Each row below holds a small network's activations on one input, seen along a few directions.
Each table varies a few parts of the input and shows all the possible inputs, shuffled.
Descriptions start from the smaller parts, as in this example, which fits no table here: one of 3 separate values, together with either a single point or one of 9 places along a line or (one of 6 places along a line, together with one of 8 places around a ring).
Shared parts are said once, and a part with two or three values counts as separate values.
In the rows, zero is written as 100.

Rows:
row 1: 91  100  118  32  93  98  92  141  48  126  103  76  107  94  89  94  120
row 2: 121  76  121  122  94  110  127  100  141  80  70  113  94  135  125  101  88
row 3: 136  100  91  94  105  120  135  82  129  87  68  108  67  137  114  44  105
row 4: 76  101  71  110  97  49  100  79  93  99  122  106  91  83  133  153  102
row 5: 124  83  60  121  115  57  104  100  119  76  118  120  113  83  130  136  115
row 6: 113  107  48  104  145  55  86  93  122  75  126  124  120  93  125  122  124
row 7: 67  90  99  120  76  65  112  79  101  104  99  110  92  91  131  159  100
row 8: 79  109  125  101  89  111  129  75  112  110  67  99  50  141  122  84  83
row 9: 115  79  88  117  84  128  66  134  78  65  117  117  126  93  22  119  99
row 10: 117  103  44  96  164  71  57  79  131  77  116  113  120  112  119  106  136
row 11: 141  82  109  43  113  107  99  161  72  97  102  89  129  94  87  78  135
row 12: 68  85  127  120  63  80  117  82  113  105  90  103  80  117  126  146  86
row 13: 128  92  115  111  107  119  133  95  137  84  65  112  72  141  120  68  97
row 14: 67  114  141  74  85  120  84  112  71  129  107  79  105  53  93  42  88
row 15: 128  117  128  92  98  135  101  114  107  87  83  67  113  53  55  13  95
row 16: 95  123  108  122  101  133  133  83  98  175  120  65  111  83  98  133  63
row 17: 116  96  132  85  104  130  91  133  96  100  106  92  128  54  92  26  104
row 18: 66  125  60  93  127  47  82  71  96  98  129  111  98  94  127  139  111
row 19: 72  94  131  111  75  101  121  79  116  106  71  100  72  135  127  118  74
row 20: 66  97  99  106  65  119  60  114  53  91  118  104  104  92  23  135  84
row 21: 144  106  98  133  120  143  140  104  123  146  119  78  133  84  97  116  79
row 22: 115  72  87  131  94  73  117  100  127  79  96  123  114  91  129  142  114
row 23: 126  95  91  96  106  124  61  147  56  83  113  120  126  115  48  84  110
row 24: 78  134  137  80  78  126  93  94  83  117  83  54  90  51  56  29  78
row 25: 88  118  101  83  87  111  129  61  103  113  70  95  45  137  116  61  91
row 26: 70  121  55  86  145  63  53  58  105  101  120  100  98  112  121  122  123
row 27: 116  68  115  131  82  88  121  103  139  80  88  117  102  117  124  130  100
row 28: 77  113  101  85  87  115  55  127  31  111  114  106  104  114  49  101  95
- Changing only one part turns row 3 into row 25. The same change can be made to row 15. Which row results? => row 24
- What is each input in this table made of? => one of 2 separate values, together with either a single point or one of 5 places along a line or one of 8 places along a line
- A walk changes only the place on the line of 8. It starts at row 25 and steps to row 8. List the rest of the walk in order. => row 19, row 12, row 7, row 4, row 18, row 26
- Which other rows does row 18 become when the choice among 2 separate values takes its other values? List them by row number. => row 6

Rows:
row 29: 89  139  53  108  154  64  89  39  134  110  107  89  91  112  136  116  105
row 30: 84  131  90  52  134  111  45  103  59  111  107  95  98  113  80  40  119
row 31: 80  138  96  62  118  124  76  71  98  91  85  86  66  109  68  17  97
row 32: 113  144  110  78  137  123  111  98  102  164  131  39  141  7  103  37  92
row 33: 149  88  65  156  132  96  114  86  158  76  97  117  118  130  109  145  100
row 34: 137  76  53  153  119  79  90  106  132  53  126  148  132  97  103  138  114
row 35: 92  116  146  122  72  146  129  116  80  176  129  46  140  16  70  111  56
row 36: 68  111  90  152  89  86  107  58  113  122  106  97  90  121  102  189  69
row 37: 72  100  75  45  130  36  51  103  86  83  124  99  117  69  129  106  149
row 38: 92  119  73  81  134  79  129  42  135  131  95  91  66  121  172  88  113
row 39: 146  68  135  108  94  101  156  126  146  73  65  118  91  131  146  80  100
row 40: 145  68  133  113  70  122  125  120  126  60  49  110  86  118  99  44  105
row 41: 173  93  122  127  115  155  136  145  125  130  120  67  168  25  76  67  88
row 42: 77  125  39  106  144  48  64  61  107  86  135  118  101  77  131  109  117
row 43: 63  92  156  109  28  113  120  92  82  106  57  91  58  109  92  88  74
row 44: 153  67  85  128  111  111  154  89  158  96  84  118  94  139  146  118  106
row 45: 70  91  108  124  69  102  148  61  113  142  92  99  66  129  139  162  75
row 46: 95  129  60  39  133  72  59  114  48  99  124  93  105  88  81  79  134
row 47: 63  102  126  95  67  133  62  122  37  121  107  100  98  124  49  113  79
row 48: 56  97  76  149  78  70  82  79  86  98  133  126  102  87  98  182  80
row 49: 59  109  133  106  51  145  92  90  77  102  86  91  65  120  36  89  58
row 50: 85  120  122  60  117  70  132  80  123  107  74  91  64  113  172  51  106
row 51: 140  87  110  111  96  157  101  117  121  56  76  113  93  127  41  47  93
row 52: 143  79  101  99  111  144  70  150  82  76  96  123  126  131  54  70  113
row 53: 63  93  158  103  52  93  150  98  101  118  71  98  64  121  139  124  68
row 54: 84  120  119  65  93  91  101  73  103  94  59  83  59  100  125  15  111
row 55: 73  101  95  82  68  95  77  132  26  110  121  100  105  97  48  152  96
row 56: 154  78  71  87  110  105  84  161  71  65  113  121  133  106  54  108  129
row 57: 133  48  88  92  107  68  75  149  109  49  113  127  145  87  104  135  142
row 58: 50  72  110  88  65  60  69  121  64  94  120  107  118  77  97  179  111
- Changing only one part turns row 42 into row 34. The same change can be made to row 29. Which row results? => row 33
- What is each input in this table made of? => one of 3 separate values, together with either a single point or one of 9 places around a ring
- A walk changes only the place on the ring of 9. It starts at row 53 and steps to row 45. List the rest of the walk in order. => row 36, row 48, row 58, row 55, row 47, row 49, row 43

Rows:
row 59: 90  123  116  99  90  126  85  121  64  129  122  74  129  53  53  88  78
row 60: 148  101  53  94  155  75  94  103  125  63  103  113  124  99  111  97  138
row 61: 85  93  123  97  67  122  76  142  53  90  103  106  111  107  42  115  84
row 62: 95  111  97  71  102  99  44  126  57  87  108  99  119  80  57  61  116
row 63: 62  118  67  75  118  59  71  60  97  98  103  106  77  109  126  103  117
row 64: 154  81  54  104  125  78  104  119  118  62  108  129  107  127  106  110  127
row 65: 100  82  113  58  106  62  102  134  97  97  119  84  134  55  138  110  128
row 66: 121  72  78  153  98  94  107  91  131  71  114  136  116  116  110  150  94
row 67: 60  129  84  105  101  83  108  52  100  147  116  79  89  80  121  134  83
row 68: 113  78  141  98  58  147  109  134  84  92  77  99  95  113  50  81  90
row 69: 83  129  116  112  103  102  142  56  129  138  89  78  73  104  140  90  77
row 70: 63  127  90  102  104  99  83  90  65  137  139  78  110  62  80  131  82
row 71: 85  119  100  81  119  78  105  64  126  89  77  105  61  132  145  59  110
row 72: 117  103  115  79  110  115  113  95  121  79  65  98  72  119  120  19  104
row 73: 65  116  73  72  120  74  46  98  62  87  127  105  98  90  84  100  116
row 74: 60  96  96  101  75  94  69  108  50  105  118  107  94  113  67  162  93
row 75: 121  98  116  71  98  126  82  120  92  82  84  95  101  88  66  23  117
row 76: 164  99  71  88  165  129  92  133  111  115  126  99  150  99  96  78  123
row 77: 116  110  134  98  86  152  123  115  99  124  98  71  110  62  63  50  80
row 78: 128  78  96  167  101  94  120  77  165  90  93  104  113  95  116  142  85
row 79: 115  114  131  109  93  140  149  87  124  129  77  71  83  90  116  50  71
row 80: 95  66  128  107  69  61  135  120  101  111  94  113  106  77  157  145  108
row 81: 79  96  123  111  76  96  128  74  113  107  68  107  58  155  127  121  86
row 82: 111  81  138  109  66  134  136  104  109  97  56  100  68  142  103  80  81
row 83: 117  82  55  138  118  82  78  103  115  68  120  133  128  98  97  142  124
row 84: 54  98  92  102  78  80  98  73  89  108  96  110  72  134  109  161  89
- What is each input in this table made of? => either one of 2 separate values or one of 6 places along a line or (one of 3 separate values, together with one of 6 places around a ring)
- Which other rows does row 82 become when the place on the ring of 6 takes its other values? List them by row number. => row 61, row 68, row 74, row 81, row 84
- Which other rows does row 72 become when the choice among 3 separate values takes its other values? List them by row number. => row 79, row 82
- List by row number the other inputs of the same sort as row 65. => row 80

Rows:
row 85: 63  93  112  131  70  75  136  63  120  118  90  105  70  120  146  165  77
row 86: 59  120  142  107  66  118  140  60  107  142  73  74  55  110  121  89  61
row 87: 58  111  74  82  104  65  50  107  49  111  143  99  123  68  82  151  112
row 88: 63  112  154  79  52  137  102  111  57  128  82  74  77  94  62  68  71
row 89: 131  85  44  116  143  62  88  90  136  58  110  135  111  125  130  129  132
row 90: 134  94  55  80  147  74  60  129  94  70  131  115  144  77  94  96  143
row 91: 139  76  92  129  113  84  145  84  165  78  77  120  91  129  159  110  108
row 92: 139  95  135  77  95  147  112  132  102  87  70  90  98  103  75  13  102
row 93: 149  96  94  87  122  134  74  149  85  83  114  97  143  74  47  53  116
row 94: 55  103  64  118  100  53  78  68  91  99  123  120  90  116  118  184  100
row 95: 73  113  113  89  78  125  64  127  39  124  127  81  122  65  34  108  85
row 96: 136  103  122  104  110  127  149  81  153  101  60  90  75  119  133  33  92
- What is each input in this table made of? => one of 2 separate values, together with one of 6 places around a ring
- Changing only the place on the ring of 6 turns row 91 into row 93. The same change can be made to row 85. Which row results? => row 95
- Which other rows does row 87 become when the choice among 2 separate values takes its other values? List them by row number. => row 90
